Y: .54,-.90,-.78,.52,-.27,.55,-.46,-.53,.37,.10,.16,.03
K: -.27,-.15,.02,-.18,-.59,-.07,-.74,-.73,.33,-.65,-.16,.07
A: .02,-.40,-.60,-.05,.51,-.06,.72,.67,.02,.66,-.04,-.22
M: .39,-.46,-.55,.60,-.01,.04,.29,.38,-.08,.43,.00,-.05
T: -.12,.16,-.03,.24,-.04,-.47,.30,.35,-.55,.05,.25,-.58
Q: .31,-.63,-.44,.37,.15,.79,-.35,-.46,.82,.11,-.49,.86
B: .54,-.90,-.78,.52,-.27,.55,-.46,-.53,.37,.10,-.42,.59
L: -.27,-.15,.02,-.18,-.59,-.07,-.74,-.73,-.07,-.65,-.16,.07
both K A: 
.02
chg B: .54,-.90,-.78,.52,-.27,.55,-.46,-.53,.37,.10,-.42,.58
11, .59

kopib: -.55,.61,-.42,-.67,-.60,-.64,.07,.49,.19,-.61,-.65,.63,.60,.62,.67,-.66,.58
Tilid: -.58,-.51,-.67,.35,.55,.24,-.53,-.65,.57,.52,.59,-.69,.64,.63,-.71,.56,-.70
Nuku: .38,-.69,.43,.53,.43,.60,.56,-.60,.57,.52,.59,-.69,.64,.63,-.71,.56,-.70
refub: -.47,.63,-.57,-.58,-.51,-.64,.35,.55,.24,-.53,-.65,.65,-.62,-.56,.68,-.58,.65
Kuzi: -.55,.61,-.42,-.67,-.60,-.64,.07,.49,.19,-.61,-.65,.63,.60,.62,.67,-.66,.61
next: -.58,-.51,-.64,.35,.55,.24,-.53,-.65
.65
chg kopib: -.55,.61,-.42,-.67,-.60,-.64,.07,.49,.19,-.61,-.66,.63,.60,.62,.67,-.66,.58
10, -.65
next: -.60,.57,.52,.59,-.69,.64
.63

R: .10,-.32,.06,.47,.30,-.29,-.21,-.05,-.36,.84,.03,.00,.11,.26,-.38,-.05,-.13,.04,.34,-.35,.02,.13,-.16,.54,-.62,.22,-.25
H: -.59,.57,-.12,-.68,.01,-.03,-.21,.22,.37,-.03,-.52,-.30,-.66,.55,-.21,.23,-.17,-.38,.06,-.84,.32,-.04,.26,.24,-.48,-.08,.30
N: -.59,.57,-.12,-.68,.01,-.03,-.21,.22,.37,-.03,-.52,.46,-.66,.55,-.21,.23,-.17,.04,.34,-.84,.32,-.04,.26,.07,-.48,-.08,.30
which: .10,-.32,.06,.47,.30,-.29,-.21,-.05,-.36,.84,.03,.00,.11,.26,-.38,-.05,-.13,.04,.34,-.35,.02,.13,-.16,.54,-.62,.22,-.25
R
next: -.38,-.05,-.13,.04,.34,-.35,.02,.13,-.16,.54
-.62
which: -.59,.57,-.12,-.68,.01,-.03,-.21,.22,.37,-.03,-.52,-.30,-.66,.55,-.21,.23,-.17,-.38,.06,-.84,.32,-.04,.26,.24,-.48,-.08,.30
H
next: -.35,.02,.13,-.16,.54,-.62,.22
-.25

peda: .33,.22,-.38,.07,.02,.06,-.30
kemir: .46,.60,.22,.78,-.49,.16,-.06
Buzas: -.40,-.49,.21,.22,.22,.78,-.14
both peda Buzas: 
.22
next: -.49,.21,.22,.22
.78
both kemir peda: 
.22
next: .60,.22,.78,-.49,.16
-.06
which: -.40,-.49,.21,.22,.22,.78,-.14
Buzas
chg peda: .34,.22,-.38,.07,.02,.06,-.30
0, .33

lizep: -.17,-.82,.14,.06
Gukaz: -.51,.38,.37,.38
tumog: -.44,-.82,-.40,-.62
gilif: .38,-.51,.84,-.71
next: .38,.37
.38
both lizep tumog: 
-.82
next: -.51,.38
.37
which: -.44,-.82,-.40,-.62
tumog

Nesu: -.14,-.87,-.25,-.05,.21,.80,.14,-.14,.01,-.31,.75,.50,.44,-.18,.01,-.09,.50,.07,.03,-.13,.11,.03,.36,.37,.04,-.48,-.31,-.34,.12,-.04,-.10,-.70,-.36
venep: -.17,-.35,-.29,.13,-.25,.38,.14,-.25,.12,-.04,.20,-.03,-.13,-.27,-.17,-.30,.16,.13,-.19,-.05,.20,.29,.00,.13,.01,-.09,-.53,-.11,.02,.03,.13,-.19,-.10
vak: -.13,-.72,-.33,-.02,.10,.74,.18,-.16,-.04,-.25,.44,.37,.44,-.21,-.04,-.09,.45,.07,-.01,-.13,.25,-.02,.18,.48,-.05,-.43,-.25,-.25,.17,-.02,-.04,-.62,-.30
legi: -.14,-.58,-.36,.06,.05,.56,.16,-.18,-.04,-.25,.28,.30,.20,-.18,-.07,-.15,.30,.07,.17,-.16,.34,-.02,.00,.43,-.08,-.33,-.31,-.15,.23,-.04,.02,-.48,-.23
bira: -.16,-.43,-.44,.13,-.08,.62,.08,-.12,.04,-.09,.20,.30,.04,-.21,-.01,-.18,.30,-.04,-.10,-.13,.11,-.02,.18,.43,.01,-.28,-.03,-.20,.07,-.04,.02,-.33,-.03
kag: -.11,-.50,-.18,-.09,-.08,.50,-.14,.14,-.01,-.41,.44,.37,.28,-.37,-.04,-.09,.30,-.03,.12,.00,.30,.13,.00,.60,.07,-.33,-.31,.03,.38,-.07,-.04,-.48,-.50
sokir: -.13,-.65,-.33,.02,.04,.68,.16,-.18,-.04,-.25,.36,.37,.28,-.18,-.07,-.12,.40,.07,-.06,-.13,.30,-.02,.12,.48,-.08,-.38,-.31,-.20,.23,-.03,.18,-.55,-.30
Lek: -.04,-.25,.36,.37,.28,-.18,-.10,-.12,.40,-.25,.20,.23,.20,-.14,-.09,-.15,.30,.07,-.05,-.16,.34,-.02,.00,.43,-.11,-.33,.06,-.15,.23,-.04,.02,-.48,-.23
which: -.13,-.72,-.33,-.02,.10,.74,.18,-.16,-.04,-.25,.44,.37,.44,-.21,-.04,-.09,.45,.07,-.01,-.13,.25,-.02,.18,.48,-.05,-.43,-.25,-.25,.17,-.02,-.04,-.62,-.30
vak
next: -.04,-.25,.36,.37,.28,-.18,-.07,-.12,.40
.07
next: .14,-.14
.01
which: -.17,-.35,-.29,.13,-.25,.38,.14,-.25,.12,-.04,.20,-.03,-.13,-.27,-.17,-.30,.16,.13,-.19,-.05,.20,.29,.00,.13,.01,-.09,-.53,-.11,.02,.03,.13,-.19,-.10
venep
chg Lek: -.04,-.26,.36,.37,.28,-.18,-.10,-.12,.40,-.25,.20,.23,.20,-.14,-.09,-.15,.30,.07,-.05,-.16,.34,-.02,.00,.43,-.11,-.33,.06,-.15,.23,-.04,.02,-.48,-.23
1, -.25
next: -.17,-.30,.16,.13,-.19,-.05,.20,.29,.00,.13,.01
-.09

